A small network was shown many inputs. Here are its activations along a few directions, one row for each input.
In each table, some parts of the input vary, and every possible input appears once, in random order.
Descriptions start from the smaller parts, as in this example, which fits no table here: one of 2 separate values, together with either a single point or one of 11 places around a ring or (one of 6 places along a line, together with one of 8 places around a ring).
Shared parts are said once, and a part with two or three values counts as separate values.

Other details of the inputs vary at random and push rows far along three fixed directions, the same in every table; ignore that.

Rows:
row 1: [-27  10   3  11 -14  -2  -9 -22 -11  -9   6  -3  -7  13]
row 2: [ 13   0 -23   1  11 -17  -2 -15  22  -1   2   8  -7  -7]
row 3: [-15  11  17   0  -7  14   0  -7 -20  -1  -1 -11   3  16]
row 4: [  5 -12   4   0  -4   8   8  29   6  -3  -4  14   2  -9]
row 5: [  2 -18  -6   8   4   2   5  30   9   4  -8  11 -15  -7]
row 6: [ -4   9  19 -10   5  11  -4   1 -18   7   7 -15  16   7]
row 7: [ -1  14  27 -12  -4  12   6  -4 -20  -4  -3  -9  19  11]
row 8: [-11  -3   9   7  -9   7   2  13  -9   0  -7  -1  -6   4]
row 9: [-11 -13   3   9  -6   7   3  26   1  -1  -4  10 -12  -3]
row 10: [ 14  -6 -22   1  11 -19   0  -7  23   0  -1  11  -6 -10]
row 11: [-19 -10 -15  23 -30  -8   0  -2  10 -19  -3  24 -18  -1]
row 12: [  4 -15   2   0   9   2   4  29   4   7  -7   4  -6  -7]
row 13: [ -2  -8 -18  11 -13 -12  -3  -7  13  -9   0  13  -8  -7]
row 14: [ 16   8  11 -16  18   8  -5   2 -10  18   7 -23  19  -2]
row 15: [ 23   4 -14  -6  19 -12  -1 -10  16   6   3   0   4  -8]
row 16: [ 4 -1  8 -2 -5  1  5  7 -4 -4 -7  1  6 -2]
row 17: [ -2  -6   5   7 -11   5   7  19   2  -8  -4  15  -3  -4]
row 18: [ -5  -3   9   1  -2   5   0   9 -11   4  -5  -8   0   2]
row 19: [  3 -14  -4  -3 -11   0  11  24   7  -9  -4  13  -9  -9]
row 20: [  4  -3 -29  -4   8 -17  -8 -18  15   3  10  -5 -16  -5]
row 21: [  4  -8 -10   4  -7  -7   3  -3   9  -5  -8   8  -6  -4]
row 22: [  8  29  -3  -7   5 -11 -11 -48  -5   0  13 -18  16   7]
row 23: [-3 12 12 -3 -5  5  1 -6 -8 -6  3 -1 10  4]
row 24: [ 13  11 -11  -5   9  -9  -2 -27   9   1   4  -3   4   2]
row 25: [  6   3 -15  -2  18 -11  -7 -17   9   9   6  -7  -5  -1]
row 26: [-25  11   0  12 -16   3  -9 -22 -11  -7   8  -2  -6  14]
row 27: [ 15  -3 -23  -1  13 -18   0 -12  22   1   1   8  -5  -9]
row 28: [ 13   2   9 -13  14   6  -5   4 -10  16   5 -20  16  -3]
row 29: [ 2  1  9 -2 -3  2  4  8 -2 -4 -1  5  7 -2]
row 30: [  0   7 -20   1  12 -12 -10 -33  10   5   7  -8  -9   6]
row 31: [ 10  -9   4   1  -3   2   9  24   4  -1 -10   9   0  -8]
row 32: [ 22   4  10 -17  17   3   4   9   0   8   3  -5  19  -8]
row 33: [-17  13   3   9 -20   1  -3 -21  -7 -15   6   6   2  11]
row 34: [-15   1   8   4 -11   6  -1  -5 -14  -2  -5  -8  -3   9]
row 35: [ 2  7  8 -3 -7  3  4 -8 -6 -4 -4 -3  7  5]
row 36: [-20   3   3  10 -15   3  -2 -11 -10  -5  -4  -3 -10  12]
row 37: [ -9 -14   0  12 -10   4   2  24   1   0  -6   8 -13  -5]
row 38: [ 11  14 -10  -9  12 -11  -3 -35   6   1   6  -7   7   4]
row 39: [ -5   2  12   2 -14   4   3   3 -10  -8  -4   2   6   0]
row 40: [ -3  14  26 -11  -6  12   2  -2 -19  -4   4  -8  23   8]
row 41: [ -8   5  18  -2  -5  11  -3   4 -21   3   0 -14   8   5]
row 42: [ 24  -6   6 -15  29   7   3  26   3  20  -2 -11   8  -9]
row 43: [ -3 -12   0   3   3   4   3  23   3   4  -2   7  -8  -6]
row 44: [  6   1 -25   5  15 -15 -10 -18  16   7   9  -1 -11  -5]
row 45: [-22  -2  -8  17 -25  -3   4 -10   6 -20  -6  20 -17   8]
row 46: [ 16   0  11 -17  23  10  -1  14  -6  18   6 -15  17  -4]
row 47: [-5  2  6  0 -8  4  2  0 -3 -7  2  6  6  2]
row 48: [-7 -8  5  1 -1  5  3 11 -3  2 -6  1 -6  3]
row 49: [ 19 -17  -6  -8  22   4   1  31  13  17   1   1   1 -15]
row 50: [-17  -5  -1   7  -7   3   1  -1  -3  -4  -4   4 -12   8]
Each input here is: one of 2 separate values, together with either a single point or (one of 4 places along a line, together with one of 6 places along a line).
Q: The inputs of row 5 and row 15 match in every part but the choice among 2 separate values. If row 8 is changed in the same way as row 5 into row 15, which row does it become?
A: row 31
Q: Start at row 35 and move only the place on the line of 4, one step at a time. The first step leads to row 31. Which rows follow, in order?
A: row 22, row 11
Q: Change only the choice among 2 separate values in row 43. List by row number the other rows that result.
A: row 32
Q: Change only the choice among 2 separate values in row 16. List by row number the other rows that result.
A: row 18
Q: Change only the place on the line of 6 in row 41. List by row number the other rows that result.
A: row 1, row 9, row 37, row 43, row 44

Rows:
row 51: [ 22   7 -19  -5  21 -27  -6 -19  15   9   0 -10   1  -7]
row 52: [ -5 -21   9   1 -12   7   5  36   2  -7  -2  14   4  -8]
row 53: [ 33 -15  -9 -16  17  -2  -2  23  18  13   5  -3  13 -25]
row 54: [-12  10  24  -7   1  21  -8   9 -31  15  12 -25  10  12]
row 55: [ 20  -9 -28   7   2 -19  -2 -15  22   3 -10   3 -13 -10]
row 56: [ -6  24  -6  -9   4  -6  -8 -57  -4  -1  13 -13  11  17]
row 57: [  7   0  22 -16  22  18 -10  16 -18  26  10 -32  22   0]
row 58: [ 14  -8 -26  11   2 -18 -13 -10  25   3   4   7  -3 -17]
row 59: [  9 -41 -22  19   0  -8  17  42  33   0 -24  37 -33 -17]
row 60: [-11   0  24  -7 -12  17  14   8 -17  -7 -10   1   1  13]
row 61: [ 11  -1  14 -15   1   9   5  26 -10   4   7  -2  15  -4]
row 62: [-2 -6 16  4  2  9  7 29 -5  1 -7 11  0 -8]
row 63: [-16   3  28   6 -10  15   1  13 -14  -4  -1   6  12   6]
row 64: [ 12  -5  17  -6   4   9   7  19  -9   9 -10  -3  20  -2]
row 65: [-48 -21  -6  32 -38   5   0   5  -9 -14 -15  12 -42  16]
row 66: [ 27   1 -32  -8  10 -17  -9 -18  21   7  17  -3  -1 -15]
row 67: [ 17 -19 -15  -6  22  -1   8  35  23   5  -1  16 -11 -19]
row 68: [ 27   5  22 -29   8  14   8   7 -16  10  -6 -24  23  -1]
row 69: [ 20   4  21 -27  14  13   6   9 -16  12  -1 -18  32   1]
row 70: [-33 -12  12  14 -29  11  11  27  -9 -20  -7  25 -18   0]
row 71: [ 13  -5 -26   7  18 -14   1 -14  26   3  -7  10 -18   0]
row 72: [-35  -6  -4  35 -52   1   0   7  -4 -26  -5  27 -24   3]
row 73: [ -7  26  -8  -8   8  -2  -8 -55  -2  -3  13 -13  10  21]
row 74: [ 28 -12  -3 -19  30  -1   0  21  19  17   8   3  12 -19]
row 75: [  2  24  -7   1  -5  -8 -13 -57  -7   0   6 -19  16  10]
row 76: [ 10  -2  17 -17  12  17  14  19  -5   3  -9  -4   5   7]
row 77: [-13   9  28  -9   6  19  -7   6 -34  13   6 -32  11   8]
row 78: [-47 -15  -8  42 -43 -10   9   9   8 -30 -18  38 -43   7]
row 79: [  9   0 -25   7  18 -20   0  -8  26   2  -4   7 -18  -4]
row 80: [ -5  13 -20   1 -13 -12 -10 -52   3  -8   8  -9   3   7]
row 81: [ 4 -4  5 -6  4 15  8 30  2  0  6 11 -1 -1]
row 82: [ -3  15  31  -6  -2  10   0   4 -29  -1  -1 -14  23   4]
row 83: [-35  -5   3  16 -20  11  -7  -9 -17   0  -2  -8 -12  17]
row 84: [ 22 -25 -12   4  13  -9  -1  34  23  10  -4  16   2 -23]
row 85: [ 10  -1  17 -18   4   3  11  24 -10   2  -7  -9  10  -3]
row 86: [  8  -5 -26  -3  13 -22   2 -10  25   0   1   7 -18  -8]
row 87: [ 32  -7  -5  -8  29  -2   4  24  17  19   6   5   7 -17]
row 88: [  1  31  -4  -1  -4 -16 -12 -53  -8  -3   5 -24   7   9]
row 89: [ -1 -10   8  -5   6  12   4  29   7  -1   3  12   3  -4]
row 90: [ 23   7 -21  -2  18 -20 -10 -18  15  10  13  -3   6  -9]
row 91: [-13   4  22   6  -7  21   9  10 -14  -4  -9   4   9  14]
row 92: [ 10   2 -24  -6  19 -17   1 -12  24   0   3   2 -15  -2]
row 93: [-18  19  -8  14  -1  -7 -15 -41   6  -9  13   2  -1  13]
row 94: [-2 -4 14  4  5 13  7 31 -3 -1 -7 10 -2 -4]
row 95: [-17   7  12  10 -22   0   3 -15 -17 -12 -12   0  -1  17]
row 96: [-27   5   7   7 -25  -1  -1  -8 -16 -20   2   5  -4   7]
row 97: [ 21   9  22 -26  10  13   2  12 -18   9   5 -23  27 -11]
row 98: [  0 -14 -34  11   0 -17  -1  -2  30  -5  12  25 -24 -10]
row 99: [ -9   5  23   6 -19  12   2  13 -21  -8  -6  -4   9  -3]
row 100: [-24  11 -15   9  -3 -14 -16 -37  -7   3   6 -21 -20  14]
row 101: [  0  28  -7 -10  -6 -15 -10 -52  -8  -6  10 -25   6   9]
row 102: [-13   1  25   5 -10  18   9   8 -16  -2 -10   5  10  10]
row 103: [-26  14   9  17 -18   9  -2  -6  -9 -14   5  12  -7  16]
row 104: [ 15 -13 -29  -3   6 -21   1 -14  21  -1  -4   6 -14  -5]
Q: What is each input in this table made of?
A: one of 6 places around a ring, together with either a single point or (one of 2 separate values, together with one of 4 places along a line)
Q: The inputs of row 64 and row 90 match in every part but the place on the ring of 6. If row 73 is changed in the same way as row 64 into row 90, which row does it become?
A: row 81
Q: The inputs of row 93 and row 71 match in every part but the place on the ring of 6. If row 63 is changed in the same way as row 93 into row 71, which row does it become?
A: row 59
Q: Change only the choice among 2 separate values in row 74. List by row number the other rows that result.
A: row 63
Q: Which other rows agree with row 85 in the place on the ring of 6? List them by row number.
A: row 51, row 78, row 79, row 86, row 88, row 92, row 100, row 101
Q: Change only the place on the line of 4 in row 75. List by row number the other rows that result.
A: row 64, row 91, row 102

Rows:
row 105: [ 10 -11  10 -10   3  11   3  32 -11  11   0  -9   4  -8]
row 106: [ -9   3 -20  10   4  -6  -5 -23  12  -2   0   1 -21   7]
row 107: [-10 -23  -8  13  -8   1   3  26   9  -3 -15  11 -22  -8]
row 108: [ 18  -7  12 -12  -3   9   9  29  -8   2  -2  -1  12 -11]
row 109: [-10 -16  -6  15 -13  -4  11  16  10 -12 -13  28 -13  -4]
row 110: [ -1   0 -14   2  -2 -11  -7 -18   1   6   1 -11 -11   3]
row 111: [  5 -27 -13  14  -1  -2  -2  27  15   9  -6  13 -13 -14]
row 112: [  3  12 -20  -3  18  -6 -13 -29  11   9  19  -8  -1   3]
row 113: [  3   0 -16  -3  16  -8 -10 -12  11   9  14  -3  -3  -7]
row 114: [  9  11   2 -15   8  -5   0 -15  -3  -2  10  -6  11  -1]
row 115: [ 18  11 -20  -8  17 -10  -6 -22  20   3  15   2   6  -5]
row 116: [-37  -1  21  19 -25  20   1  11 -16 -12  -4  12  -9  19]
row 117: [ 21 -14   1  -8  27   9   9  36   8  19  -7   2   2  -6]
row 118: [ -3  30  19  -8   1   8  -6 -36 -15  -3  10 -11  24  19]
row 119: [ 17   5   6 -23  28   2  -3   3  -7  16  12 -20  13  -5]
row 120: [-22  -3 -14  10  -9 -12  -3 -18   4  -7   0   4 -23   8]
row 121: [  0 -24  -8  10   2  -1  -3  28  13   6  -6  11  -9 -11]
row 122: [ 10 -16   3  -8  12   8  11  36   6  11  -8   2  -9  -3]
row 123: [-18  22  34 -13  -9  14  -3 -15 -37   0   2 -32  18  22]
row 124: [ 12  11  32 -16   9  22  13  18 -19   4  -7  -6  26   9]
row 125: [ 11   1 -17  -6  25 -11  -6 -20  12  12   2 -10  -7  -5]
row 126: [ -7   7  41  -6 -14  22   5  18 -26  -5  -6  -5  28   8]
row 127: [ -3 -15  -8   6 -12   2  11  27  13 -14  -3  26 -16  -6]
row 128: [ -3   9 -10  16   8 -15 -10  -8   7   2   5   0 -12  -4]
row 129: [-13 -11 -23  18  -4 -15  -7  -8  12  -2  -4   8 -18   0]
row 130: [ 9 -9  4 -1  6  0  4 13  9  1 -3 13  7 -8]
row 131: [ 16  26  32 -26   3  11   3 -17 -30   8   2 -33  34  11]
row 132: [ 22   5   7 -19  36   1  -8  -5   0  24  10 -19  21  -4]
row 133: [ 34   9   3 -27  28  -1   7  -1   7  13   2 -13  17  -2]
row 134: [-26  24  12  14 -32   1 -10 -47 -21 -17   6  -5  10  21]
row 135: [ 14  -3   0  -3  13   1  -2   5  -4  17  -3 -13   6  -3]
row 136: [-18 -18  -8  10 -16  -1   0  23   2  -9  -2  12 -19  -4]
row 137: [ -7   1 -12   8  -7 -10   2 -20  11 -13  -5  11 -13   0]
row 138: [  6   9 -16  -7   1 -16  -8 -27   7  -7  11  -4   4  -3]
row 139: [ 21  -4  14 -18  16  11   9  28   1   9   3   1  20 -14]
row 140: [-11   8 -21   4   2 -10  -9 -28   7  -4  15  -1 -16   9]
row 141: [ -9   7  -9  12 -21  -6  -2 -28  -1 -14  -5   2  -8   4]
row 142: [-11 -25 -11  16  -2  -3   6  27  11   0 -12  22 -22  -6]
row 143: [  6  -8  11  -3   1  14   4  21 -10  10 -10 -10   0  -4]
row 144: [ -7  -4  14  10 -22   9  10  14 -13  -9 -13   9   4   4]
row 145: [ 10   1 -17   0   4 -14  -3 -19  15  -4  -4   0  -3  -6]
row 146: [ 26  -9  10 -20  12   2  11  29   3   8  -9  -6  14 -11]
row 147: [-31   7  26  13 -35  12   7   3 -25 -22 -12   8   6  17]
row 148: [ 22  17 -10   5  19 -22  -6 -14  15   3   7  -1   3 -12]
row 149: [-32   7  28   5 -34  12  12   2 -24 -22  -9   8  -1  17]
row 150: [ -1  10 -16   5  -2  -8   0 -31  13 -11  -1   6 -10   7]
row 151: [ -9  14 -12   8 -19  -8 -10 -36   0 -11  12   0   2   3]
row 152: [ -2   0 -24   3   7 -13 -15 -19  13   5  13  -5  -5  -6]
row 153: [  6 -18 -10   4  -6  -2   4  27  16  -5  -2  18  -2 -17]
row 154: [-30  -1  19  13 -31  20  -1  14 -24  -8   1   0  -2   7]
Q: What is each input in this table made of?
A: one of 2 separate values, together with either a single point or (one of 4 places along a line, together with one of 6 places around a ring)
Q: The inputs of row 145 and row 107 match in every part but the choice among 2 separate values. If row 149 is changed in the same way as row 145 into row 107, which row does it become?
A: row 120
Q: The inputs of row 109 and row 142 match in every part but the choice among 2 separate values. If row 127 is changed in the same way as row 109 into row 142, which row does it become?
A: row 140
Q: Change only the choice among 2 separate values in row 119. List by row number the other rows that result.
A: row 114
Q: Start at row 154 and move only the place on the ring of 6, one step at a time. The first step leads to row 105. Which rows follow, in order?
A: row 110, row 143, row 135, row 111
Q: Start at row 116 and move only the place on the line of 4, one step at a time. The first step leads to row 132. Which rows follow, in order?
A: row 121, row 111
Q: Start at row 124 and move only the place on the line of 4, one step at a time. The first step leads to row 109. Which rows follow, in order?
A: row 147, row 144
